A small network was shown many inputs. Here are its activations along a few directions, one row for each input.
Each table varies a few parts of the input and shows all the possible inputs, shuffled.
A made-up example of a description, with smaller parts first: values(3) and (point or line(9) or (ring(5) and line(6))).
Shared parts are said once, and a part with two or three values counts as separate values.
In the rows, 128 means zero.

Other details of the inputs vary at random and push rows far along three fixed directions, the same in every table; ignore that.

Table:
row 1: [121 130 126 113 115 104 144 109 133 131 116 129 130 123]
row 2: [110 124 160 131 148 165 111 137 121 118 158 102 130 120]
row 3: [112 141 125 122  96  87 111 133 123 134  91 156 138 164]
row 4: [137 137 120 121 149 124 134 127 133 117 155 115 136 133]
row 5: [110 137 123 104 138 101 112 170 136 102 148 115 146 150]
row 6: [ 94 129 156 135 137 151 111 132  99 102 142 109 148 101]
row 7: [124 122 158 141 129 140  93 131 117 132 149 111 117 107]
row 8: [ 92 165 155 114 114 110  95 173 113  85 138 137 166 160]
row 9: [116 119 139 147 163 179 127 130 104 104 168  99 148  97]
row 10: [121 117 155 130 129 160 130 102 108 127 131 111 135 101]
row 11: [107 158 145 119 122 113  94 191 127  91 140 142 152 165]
row 12: [116 140 138 129 132 138 114 143 136 119 134 129 128 146]
row 13: [150  98 132 134 122  93 114 128 127 144 125 110 106 101]
row 14: [110 122 143 135 162 178 122 137 110 101 171 102 156 113]
row 15: [ 97 151 148 109 128 104 105 140 110 108 147 112 131 138]
row 16: [147 103 107 137 106  87 117 139 124 160  83 149 127 155]
row 17: [131 142 156 140 156 176 123 139 114  92 182  97 151 117]
row 18: [158 124 116 141 102  80 109 162 122 135  94 150 133 152]
row 19: [137 136 121 127 105 111 131  95 129 137 104 135 109 130]
row 20: [123 141 113 107 100  61 124 129 134 133  92 155 132 152]
row 21: [155  83 143 147 111 120 106 114 107 163 109 129 107  86]
row 22: [ 98 128 154 128 130 152 118 125 109 112 132 118 149 112]
row 23: [169  98 126 149 126  93 112 117 109 159 121  96  92 103]
row 24: [120 121 117 104  94  60 115 142 124 126  98 149 142 136]
row 25: [117 148 107 101 105  59 114 160 148 132 105 173 129 165]
row 26: [124 126 143 123 164 157 130 127 123 102 189  83 141 105]
row 27: [111 114 147 143 133 143 105 142 109 123 138 123 129  90]
row 28: [158 100 134 144 114  90 112 107 114 170 119 117  82  89]
row 29: [103 125 156 141 160 183 119 140 114  99 162  99 135  91]
row 30: [158  95 129 142 132 145 129 114 115 147 116 114 121 105]
row 31: [167 103 123 137 126  80 103 131 122 146 118 107 108 112]
row 32: [124 142 139 123 147 145  98 145 125  98 165  92 122 132]
row 33: [146 106 136 127 151 154 138 114 129 120 161  81 125  82]
row 34: [122 139 138 126 163 153 130 125 117 107 183  89 128 120]
row 35: [136 137  98 124 108  91 116 148 139 136  96 152 125 179]
row 36: [126 122  98 124 107  80 117 155 124 142  96 169 149 182]
row 37: [114 124 122 136 141 140 121 154 117 112 127 128 145 127]
row 38: [149 100 106 133 110  94 118 138 112 147  97 154 138 145]
row 39: [111 129 143 113 133 117 113 143 133 118 156 116 127 111]
row 40: [104 158 101 118 137 198 216  94 169 139 109 180 137 140]
row 41: [ 91 138 144 114 123 121  98 163 124 121 137 145 144 150]
row 42: [107 148 114 113  98  82  97 162 138 130 106 170 128 176]
row 43: [160 104 133 146 125  99 119 112 116 159 121 107  85  99]
row 44: [144 130 120 124 130 107 138 122 147 137 120 132 110 126]
row 45: [ 89 205  93  88 140 174 191 129 188  97 131 173 137 198]
row 46: [112 137 121 101 134 127 141 148 151 106 139 134 139 134]
row 47: [114 122 142 109 130 121 112 146 132 113 155 117 133 101]
row 48: [100 187 105 107 130 194 218  71 173 124 112 162 135 170]
row 49: [112 150 168 130 136 155 104 155 120  99 168 118 141 116]
row 50: [169 103 127 159 131 144 132  97 125 158 114 107 105 108]
row 51: [139 128 112 137 126 120 126 131 127 133 121 140 137 155]
row 52: [160  95 111 131 128 110 141 111 126 140 130 117 127 101]
row 53: [104 129 148 124 117 126 114 125 113 127 120 128 144 138]
row 54: [155 119 119 141 131 126 118 111 121 130 140 111 112 120]
row 55: [111 156  96 121 144 201 223  95 172 133 104 172 135 148]
row 56: [182 103 117 164 118 154 167  59 144 180  96 123  76  96]
row 57: [180  87 117 156 122 162 179  65 135 182  86 136  93  86]
row 58: [115 160  84 119 151 210 234  94 175 131 106 168 147 159]
row 59: [133 132 101 128 110  89 111 145 128 131 112 152 133 175]
row 60: [175 114 112 150 113 143 164  59 146 176 102 135  73  90]
Each input here is: line(5) and (point or line(11)).
Changing only the line(5) part turns row 37 into row 6. The same change can be made to row 31. Which row results?
> row 20
Change only the line(5) part in row 52. List by row number the other rows that result.
> row 24, row 33, row 46, row 47
Change only the line(11) part in row 25. List by row number the other rows that result.
> row 7, row 21, row 27, row 28, row 39, row 40, row 41, row 42, row 47, row 60
Which other rows agree with row 12 in the line(5) part? List them by row number.
> row 2, row 11, row 13, row 29, row 43, row 44, row 45, row 46, row 55, row 56, row 57
Change only the line(5) part in row 17. List by row number the other rows that result.
> row 8, row 11, row 18, row 49
